Each row has a name. Each question is about the rows just above it.

q_793: [ 66 101 147 168 150 172 128 124 112 111 165 160  74]
q_878: [115 164  73 186  76 119 159 110 149 142 118 147 112]
q_89: [122 169 118 119 116 114 158 159 154 173 122 161 124]
q_817: [119  75 174 101 174 136 113 155 157 131 126 132 127]
What comes right after [115] in the named rows?	[164]
What comes right after [158] in the named rows?	[159]
What comes right after [157] in the named rows?	[131]
Right after [168] comes	[150]
What comes right after [155] in the named rows?	[157]
Right after [113] comes	[155]
What comes right after [131] in the named rows?	[126]

q_376: [166  76 133 126 114 136  95 142 163 132 133 153 125 155 122 127 109 118
 150 152]
q_614: [114  79 144 118 110 113 112 166 153 131 113 192 140 130 134 133 115 119
 139 154]
q_552: [170  76 135 141 114 118 103 147 168 143 117 157 136 156 117 138 115 121
 150 155]
q_122: [166  76 133 126 159 136  95 142 163 132 133 153 125 155 122 127 109 120
 149 144]
q_564: [170  76 135 141 114 118 103 147 168 143 117 157 136 149 125 131 103 124
 140 158]
The entry that follows [124]:	[140]
The row with [170  76 135 141 114 118 103 147 168 143 117 157 136 149 125 131 103 124
 140 158] is	q_564
Whose row is [114  79 144 118 110 113 112 166 153 131 113 192 140 130 134 133 115 119
 139 154]?	q_614

q_930: [194 134 171 137 181 154 149 140 169  97 116 172 129 147 129 148 113 156
 127  68 135 141]
q_792: [140 156 133 109 108 136 167 144 114 118 105 118 139 136 111 130  93 145
 128 115 149 138]
q_608: [141 157 131 118 113 132 165 146 117 119  87 115 139 132 110 151  96 141
 128 156 154 137]
Right after [157] comes	[131]
Right after [148] comes	[113]
The entry that follows [171]:	[137]
The entry that follows [114]:	[118]
What comes right after [117] in the named rows?	[119]
What comes right after [127] in the named rows?	[68]

q_149: [101 146 149 121 164 125  92 129 186 163 164  93 130  96  96 131  62  76
  97 119 166  98  91]
q_758: [140 140  99 146  64 158 165  88  58 134 120 173 149 145 141 155 162 130
 150 158  67 156 127]
q_887: [ 88 122 145 185 152 138 118 202 186  77 135 119 156  88 121 144 126 107
  90 163 171 128 134]
q_965: [162  99 104 143 167 143 105 113 164  55 133 122 110  96 189  75  88 108
 163 126 175 129 134]
What comes right after [107] in the named rows?	[90]
Right after [173] comes	[149]

q_490: [127 129 117 109 142 121 135 134 138 123 136 132 130 132 127 121 126 115
 115  77 134 124 109 121 125 127 109 123 123 134 129 121 116 130 131 134
 123 114 153 117 159 129 152 143 125 137 121 137 123 129 126 118 131 139
 134 142 130]
q_66: [135 123 126 135 133 120 126 135 150 122 136 130 136 126 128 124 123 117
 112 106 149 119 109 125 115 121 118 125 113 135 116 125 122 116 123 131
 123 111 145 123 138 128 148 132 123 135 127 132 132 137 127 120 131 142
 132 143 139]
q_92: [126 133 113 147 143 121 139 133 133 121 135 131 127 136 126 128 129 117
 120  80 143 126 109 121 131 131 110 124 126 133 135 118 117 139 132 127
 121 116 152 116 126 132 149 147 128 135 119 136 119 126 127 120 129 136
 135 141 126]
q_254: [131 125 121 107 138 121 130 135 145 124 137 131 133 128 128 116 123 116
 112  86 127 121 109 122 119 124 112 124 118 135 122 123 118 121 127 129
 123 112 150 119 112 128 152 138 123 137 124 135 127 133 126 118 124 141
 133 143 134]
q_53: [134 142 111 108 132 115 138 132 130 114 124 122 127 141 126 134 133 128
 139 141 129 132 109 124 146 139 127 128 128 132 141 118 130 155 123 126
 116 128 133 120 112 138 130 142 142 130 120 126 113 123 137 137 122 131
 143 134 122]
q_211: [139 142 112 124 127 114 134 133 135 115 120 119 128 138 129 130 130 133
 142 163 111 133 109 126 146 139 131 129 127 133 139 121 133 151 117 128
 116 131 125 122 156 137 126 136 146 129 124 122 114 123 141 141 122 130
 145 132 123]
q_113: [142 141 114 132 123 114 129 134 140 119 117 117 130 134 134 124 126 136
 142 180 133 134 109 126 144 137 133 130 125 134 136 125 133 143 112 130
 117 134 118 124 154 134 125 129 148 129 130 119 116 122 144 143 123 130
 146 131 125]
q_936: [138 122 131 120 127 119 122 133 153 118 135 127 138 125 127 112 124 119
 115 130 124 118 109 129 113 120 126 127 110 133 112 126 128 114 120 126
 123 112 139 126 142 130 140 128 125 132 129 141 135 141 128 125 130 142
 132 143 142]
q_706: [135 123 126 135 133 120 126 135 150 122 136 130 136 126 128 112 123 117
 112 106 149 119 109 125 138 121 114 125 129 135 116 125 122 116 123 131
 123 111 145 123 138 128 148 132 123 135 127 132 132 137 127 120 131 142
 132 143 139]
q_951: [142 140 117 122 121 116 124 135 144 124 116 117 132 129 139 118 120 139
 140 189 119 141 109 125 140 134 132 130 125 135 132 130 131 133 110 129
 118 136 114 125 138 129 126 124 149 129 135 117 119 120 146 143 127 129
 145 130 127]
q_269: [130 140 111 114 138 117 141 132 128 115 128 126 126 141 125 135 134 123
 133 116 131 130 109 123 143 137 120 127 129 132 142 117 125 154 128 130
 118 124 142 118 139 137 136 146 137 132 118 130 113 123 133 131 123 132
 140 136 121]
Whose row is [142 140 117 122 121 116 124 135 144 124 116 117 132 129 139 118 120 139
 140 189 119 141 109 125 140 134 132 130 125 135 132 130 131 133 110 129
 118 136 114 125 138 129 126 124 149 129 135 117 119 120 146 143 127 129
 145 130 127]?	q_951
Whose row is [127 129 117 109 142 121 135 134 138 123 136 132 130 132 127 121 126 115
 115  77 134 124 109 121 125 127 109 123 123 134 129 121 116 130 131 134
 123 114 153 117 159 129 152 143 125 137 121 137 123 129 126 118 131 139
 134 142 130]?	q_490
What comes right after [77] in the named rows?	[134]

q_204: [137 161 141 168 107 165 127 157  65  87 148 125 191 155 160  79 128 117
 117 141 126  77  94  85 148 156 181 102  79  58  69  78 139  71 191  94
 107 135 193 107 109 164 188 148 115 157 198  69 146 124]
q_592: [ 57  76 111 153 176 168 124 104 132 145  66 198 138 140 182 155 104  89
 203  81  52 141  80 155  79 109 123 125 158 148  58 141 144 116 128  56
 118 109  82  92 160 153 163 109 199 195  74 154 171 109]
q_461: [137  63 141 168 107 165 127 157  65  87 148 125 191 155 160  79 128 117
 117 141 126  77  94  85 148 156 181 102  79  58  69  78 139  71 191  94
 107 135 193 107 109 164 188 148 115 157 198  69 146 124]
q_556: [137  78 168 124 115 149 182 117 119  68  58 103 152  84 178 144 139  61
 203  75  79 168  64 196 106  66  61 196 148 189 130 109 172 160 197 173
  59  90  56 134 190  91 188 166 134  57  55  67  87  69]
q_660: [181 182 158 179 187 161  87 135 127 141  76  77  74  99 195 124  60 132
 127  65  83 199  76 136  75  77 199  54 130 148 185 104 189  59  97 136
  79  95 185 178  91  71  73 199 135 158  78 191 106 148]
The entry that follows [118]:	[109]
Whose row is [181 182 158 179 187 161  87 135 127 141  76  77  74  99 195 124  60 132
 127  65  83 199  76 136  75  77 199  54 130 148 185 104 189  59  97 136
  79  95 185 178  91  71  73 199 135 158  78 191 106 148]?	q_660
Right after [54] comes	[130]
Right after [89] comes	[203]
Right after [138] comes	[140]
The row with [137  63 141 168 107 165 127 157  65  87 148 125 191 155 160  79 128 117
 117 141 126  77  94  85 148 156 181 102  79  58  69  78 139  71 191  94
 107 135 193 107 109 164 188 148 115 157 198  69 146 124] is	q_461

q_555: [146 123 148 138 103 143 163 128 118 126 116 126 129 128 117 116 125 145
 111 120 153 104 104 128 127 125 128 138]
q_977: [133 130 145 142 116 112 122 133 128 119 107 131 147 129 120 119 120 120
 136 121 128 117 121 133 127 134 126 111]
q_458: [123 153 128 134 128 110 156  81 128  99 144  83 127 138 190 147 148  77
 143 182 121 128 120  80 136 102  89 118]
Whose row is [123 153 128 134 128 110 156  81 128  99 144  83 127 138 190 147 148  77
 143 182 121 128 120  80 136 102  89 118]?	q_458
What comes right after [144] in the named rows?	[83]

q_241: [114 126 142 117 128 165 114 155 141 135  96 131 146  96  62]
q_12: [146 108 109 141 158 100 110 143  99 130 101 137 114 139 142]
q_692: [114 126 120 121 128 165 114 155 125 135  96 131 146  96  62]
Right after [108] comes	[109]
What comes right after [100] in the named rows?	[110]
What comes right after [130] in the named rows?	[101]

q_398: [ 99 157  91  98  97 170 186  91 178 176 174 120 142  92 163  94 155  98
  94 181  98  89  95  90 154 173 172  92 186 136 176]
q_355: [124 172  94 120  97 145 117  65 141 125 141  70 160 158 125 123 117  93
  93 116 111  69 103  70 160 126 125 148 106 181 122]
q_601: [132 109  79 151 166 132 121 171 115 127 126 173 148 100 157  65 166 133
 147 124 142 165 154 162 138 128 126  78 165 151 133]
Whose row is [ 99 157  91  98  97 170 186  91 178 176 174 120 142  92 163  94 155  98
  94 181  98  89  95  90 154 173 172  92 186 136 176]?	q_398
The entry that follows [136]:	[176]
The entry that follows [128]:	[126]
What comes right after [116] in the named rows?	[111]
What comes right after [100] in the named rows?	[157]
The entry that follows [90]:	[154]

q_571: [158  82  91  84 167  88 111 125  90]
q_688: [ 64 134 119 172  63 130 158  66  94]
q_883: [ 81 172 153 182  70 176 151  91 168]
q_32: [ 72  74  74 115 120 102 105  68  83]
q_101: [183 102 116  72 186 106 104 169 109]
q_267: [106  83  71 109 103  83  84 103 129]
q_87: [ 72 128  75 163  74 111  76  80 180]
q_874: [ 75 152  69 157  73 103  83  75 175]
q_766: [ 71 159 116 152 115 137 114  73  86]
q_526: [ 72  82  87 134  91  80 140  65  74]
Right after [87] comes	[134]
The entry that follows [151]:	[91]
Right after [114] comes	[73]

q_272: [115 140 138 143 178 115 109 153 144 144 136 161 175]
q_632: [ 58 149 172 121 172 145  87 161 136 101 150 130 134]
q_191: [119 134 129 138 167 109 111 144 139 143 129 156 169]
q_678: [176 123 103 147 135 107 147 124 137 164 119 154 138]
q_59: [176 123 103 147 135 107 147 124 130 101 147 113 105]
q_637: [170 126 110 146 137 114 146 128 137 159 124 151 158]
q_333: [ 97 143 162 119 125 160 125 138 130 104 145 111 102]
q_973: [176 123 103 147 135 107 147 124 122 122 133 103  91]
q_725: [187 120  97 147 125 108 155 119 135 166 116 151 156]
q_865: [189 120  97 147 123 109 157 118 135 166 117 149 154]
q_581: [ 58 149 172 121 172 145  87 161 138 111 148 137 141]
The row with [ 58 149 172 121 172 145  87 161 138 111 148 137 141] is	q_581
The row with [189 120  97 147 123 109 157 118 135 166 117 149 154] is	q_865

q_27: [132 105 141  48 195]
q_778: [134 159 182 202 106]
q_918: [104 169 182 202  99]
What comes right after [105] in the named rows?	[141]
The entry that follows [134]:	[159]

